A small network was shown many inputs. Here are its activations along a few directions, one row for each input.
In each table, some parts of the input vary, and every possible input appears once, in random order.
Descriptions start from the smaller parts, as in this example, which fits no table here: values(3) and (point or line(11) or (ring(5) and line(6))).
Shared parts are said once, and a part with two or three values counts as separate values.
(in the rows, 128 means zero)

Other details of the inputs shift rows strongly along three fixed directions, in all tables alike. That doesn't count.

Table:
r1: [ 71 111 177 148 186 175 139  76 141 126  84 183  73]
r2: [ 89 190 177 198 221 134  79  72 114 215  54  38  85]
r3: [ 65 126 165 138 144 160 143  66 140 115 133 198  98]
r4: [ 93  95 166 130 131 123 160 117 140 104 121 178  96]
r5: [186 134  44 102  45 130  97 179 140  72 184 128 240]
r6: [182 141  92  85  87  67 147 187 105 173 172  28 108]
r7: [216 106  71 104  47 104 119 212 140  75 161 144 222]
r8: [ 97 141  87  96  49 152 183 134 186 113 218 168 116]
r9: [ 51 133 148 124 135 165 140  89 125 113 142 165 116]
r10: [159 148  90  93 132  99 138 138 110 184 152  30  73]
r11: [196  95 114 162 115 108  86 167 139  77  96 152 209]
r12: [ 42 141 163 130 141 173 152  91 149 126 138 165  81]
r13: [ 54 141 130 111 107 152 168  86 133 131 172 155 102]
r14: [ 72 119 133  83 118 162 183 106 140 107 165 170  85]
r15: [199 118  63 113  78 121 105 145 126  78 150 161 217]
r16: [158 183  72 117  92  97 125 148 137 189 177  19 117]
r17: [130 136 147 199 172 173  43 114 137  91  55 161 216]
r18: [159  94 159 185 167 116  66 126 108  85  45 156 204]
r19: [195  94  97 121  82  99  99 175 110  78 132 139 222]
r20: [ 85 146 228 185 249 116  94  85  76 199  18  69  65]
r21: [149 162 123 132 172 118 107 130 115 182 103  25  93]
r22: [102 109 128  82  77 130 199 167 151 123 183 174  92]
r23: [186 105 118 150 110 127  95 179 136  83 102 165 209]
r24: [ 86 111 115  73  97 156 184 117 138  94 182 174 108]
r25: [128 178 124 150 162 119  90 127 116 188 114  24 104]
r26: [ 79 108 149 113 148 159 158  89 130 118 125 177  79]
r27: [199 117  73 128 100 119  89 136 110  84 128 150 228]
r28: [172 122 111 151 143 154  75 138 132  82  83 143 213]
r29: [123 122 111 108  95 145 170 117 164 113 169 184  99]
r30: [158 101 129 165 178 148  55 102  89  87  51 156 219]
r31: [ 71 108 177 130 142 154 173 132 147 132 122 194  80]
r32: [151 146 117  98 118  83 153 176 108 193 153  43  84]
r33: [ 91 100 170 126 129 134 160 126 138 110 125 181  96]
r34: [109 124  90  77  60 130 178 116 141 106 220 169 117]
r35: [157 120 133 174 168 169  67 125 138  84  59 160 204]
r36: [178 170  75 105 101  84 122 141 123 183 183  28 109]
r37: [131 144 141 120 145  96 146 160 113 194 126  62  75]
r38: [104 125 123 103 110 139 170  99 140 118 162 178  89]
r39: [ 95 122 138 115 121 152 165  92 147 112 144 194  92]
r40: [ 88 102 157  98 108 122 179 128 126 114 154 169  83]
r41: [ 34 142 157 128 134 166 162  68 137 132 145 172  90]
r42: [153 149 148 141 161  88 114 153 101 187  96  40  91]
r43: [186 173  77 120 101  93 121 152 152 187 178  35 100]
r44: [184 134  91  98  95  53 143 175 116 165 165  28  97]
r45: [124 142 167 146 188  99 113 133  83 198  81  55  97]
r46: [ 65  91 200 147 174 127 141  80 104 109  81 178  99]
r47: [167  99 153 178 156 121  64 141 107  88  54 155 212]
r48: [161 153 120 137 173 112 104 127 113 189  95  31  83]
r49: [156  98 172 202 181 138  57 132 122  89  32 174 204]
r50: [118 128  92  84  55 136 178 126 170 106 219 175 112]
Description of these inputs: line(5) and (line(4) or ring(6)).
The inputs of r26 and r48 match in every part but the line(5) part. If r42 is changed in the same way as r26 into r48, which row does it become? -> r7
The inputs of r28 and r24 match in every part but the line(5) part. If r50 is changed in the same way as r28 into r24, which row does it become? -> r34
A walk changes only the ring(6) part. It starts at r8 and steps to r43. List the rest of the walk in order. -> r29, r1, r35, r17
Which other rows agree with r40 in the line(5) part? List them by row number. -> r5, r10, r14, r15, r20, r32, r36, r41, r44
Which other rows does r32 become when the line(5) part takes its other values? List them by row number. -> r22, r31, r37, r45
A walk changes only the ring(6) part. It starts at r3 and steps to r38. List the rest of the walk in order. -> r26, r21, r25, r16

Table:
r51: [163 137 111 160 163 136  76 115 121 122  83 115 178]
r52: [134 161 134 160 162 105  97 112 119 188 102  54  97]
r53: [240 110  57 126  83 120  90 193 145  84 133 129 216]
r54: [ 74 115 113  59  97 137 188 116 118 116 193 145  83]
r55: [113 153  97 106 109 141 147 124 152 152 171  86  73]
r56: [109 185 147 150 168 119 118 113 134 208 125  30  67]
r57: [107 102 165 132 162 131 151 113 120 144 103 150  82]
r58: [ 78 106 151 140 101 180 134 163 170  75 125 219 179]
r59: [110 121 175 151 157 145 138 109 145 115  90 178 103]
r60: [126 118 106 100  73 120 157 133 130 104 185 168 151]
r61: [172 115  76 104  70  93 131 162 112 105 172  97 187]
r62: [ 75 114 175 163 176 174  98  73 129 105  77 217 156]
r63: [162 144  72  81  97  93 157 143 122 166 177  47  90]
r64: [113 112 162 155 141 134 119 160 117 123  83 144 159]
r65: [146 114 105 126  84 111 118 140 125  98 154 159 181]
r66: [132 102 148 168 160 182  86 117 149  70  67 204 181]
r67: [155 117 117  97 102  88 151 165 117 133 154  86 108]
r68: [176 122  95 127 134 111  87 137  96  98 107  99 200]
r69: [106 127 181 180 172 148 103 111 152 114  70 164 135]
r70: [149 122 101 116  88 135 146 161 167 115 162 137 118]
r71: [ 85 120 170 154 144 155 130 151 141 117  96 184 143]
r72: [211 147  57 130 114 116  79 159 128 135 127  68 208]
r73: [ 16 135 177 131 170 194 163  60 151 136 126 178  52]
r74: [ 92 115 161 165 145 151 111  87 127  83 101 215 167]
r75: [186 118  47  84  37 115 145 163 145  80 195 147 186]
r76: [126 112 104  88  84 120 152 131 114 103 162 133 135]
r77: [128  96 119  92  91 133 182 141 149 102 169 188 101]
r78: [ 99 147 153 107 142  86 164 178 108 204 140  28  57]
r79: [199 139  91 161 128  95  66 146 113 138 101  66 197]
r80: [181 128  44  99  40 137 118 168 168  75 190 139 197]
r81: [147 101  92 100  67 139 127 141 130  69 169 205 202]
r82: [102 114 116  93  69 143 179 121 150  84 189 213 141]
r83: [171 137 110 113 107  95 155 160 138 145 153  92  92]
r84: [143 145  99  92  95  72 143 153 107 175 183  36 101]
r85: [122 127 133  87 105  97 200 146 139 162 176 100  31]
r86: [ 88 111 150 133 143 146 134  86 117 110 109 169 118]
r87: [179 130  93 107  97 103 147 170 148 153 161  91 103]
r88: [ 98 128  94  71  83 133 198 118 145 125 199 145  61]
r89: [177 125 110 170 162 148  51 119 105  87  66 151 241]
r90: [103 153 163 133 187 126 107  98  75 169  88  74  93]
r91: [ 86 154 125  84 116 138 182 108 140 175 181 106  30]
r92: [ 94 136 146 165 142 157 110  98 147 110 109 157 144]
r93: [ 70 114 170 118 135 135 145  94 104 123 133 157 112]
r94: [125 115 100  98  58 146 165 137 161  79 193 208 170]
r95: [ 47 122 183 141 165 136 166  69 118 150 116 153  56]
r96: [140 126 141 147 158 124  69 118  80 122  89 114 181]
r97: [ 72 148 180 137 163 140 164 106 158 170 124 108  26]
r98: [110 148 183 179 189 126 106 148 107 173  57  88 116]
r99: [160 116 156 178 151 129  81 132 139  97  70 170 181]
r100: [178 134 123 163 166 128  54 117  89 119  65 114 209]
r101: [115 182 158 187 188 118  77 105 124 201  85  31  94]
r102: [123 185 135 149 181 120  93 112 124 210 113  22  78]
r103: [ 84 149 155 152 167 176 108  87 134 125  99 148 123]
r104: [186 118  81  88  56  74 160 193 144 123 196 106 129]
r105: [177 163  69  93  89  86 137 160 124 187 189  36 102]
r106: [159 153 122 166 163 122  76 112 114 151  78  70 146]
r107: [ 63  90 165  76  99 116 220 122 143 104 182 191  59]
r108: [173 148 118 123 123  73 143 163 132 176 146  52  77]
r109: [219 108 114 171 166 126  50 152 113 108  50 124 215]
r110: [ 72  95 178 103 147 126 181 106 114 142 130 141  46]
r111: [ 87 114 155 134 147 181 134  78 124  82 104 225 151]
r112: [ 45  78 182  91 143 164 187  96 125  82 131 233  67]
r113: [161 144 117 150 177 119  78 115  91 151  78  72 162]
r114: [127 172 157 182 189 104  84 103 112 206  80  41  95]
r115: [155  83 133 134 134 148 109 133 122  69  93 202 179]
The inputs of r113 and r54 match in every part but one. If r81 is changed in the same way as r113 into r54, which row does it become? -> r96
The inputs of r87 and r77 match in every part but one. If r94 is changed in the same way as r87 into r77, which row does it become? -> r82
What do these inputs look like to the network? -> line(5) and (point or line(4) or ring(8))
Which other rows does r112 become when the line(5) part takes its other values? List them by row number. -> r53, r66, r109, r115
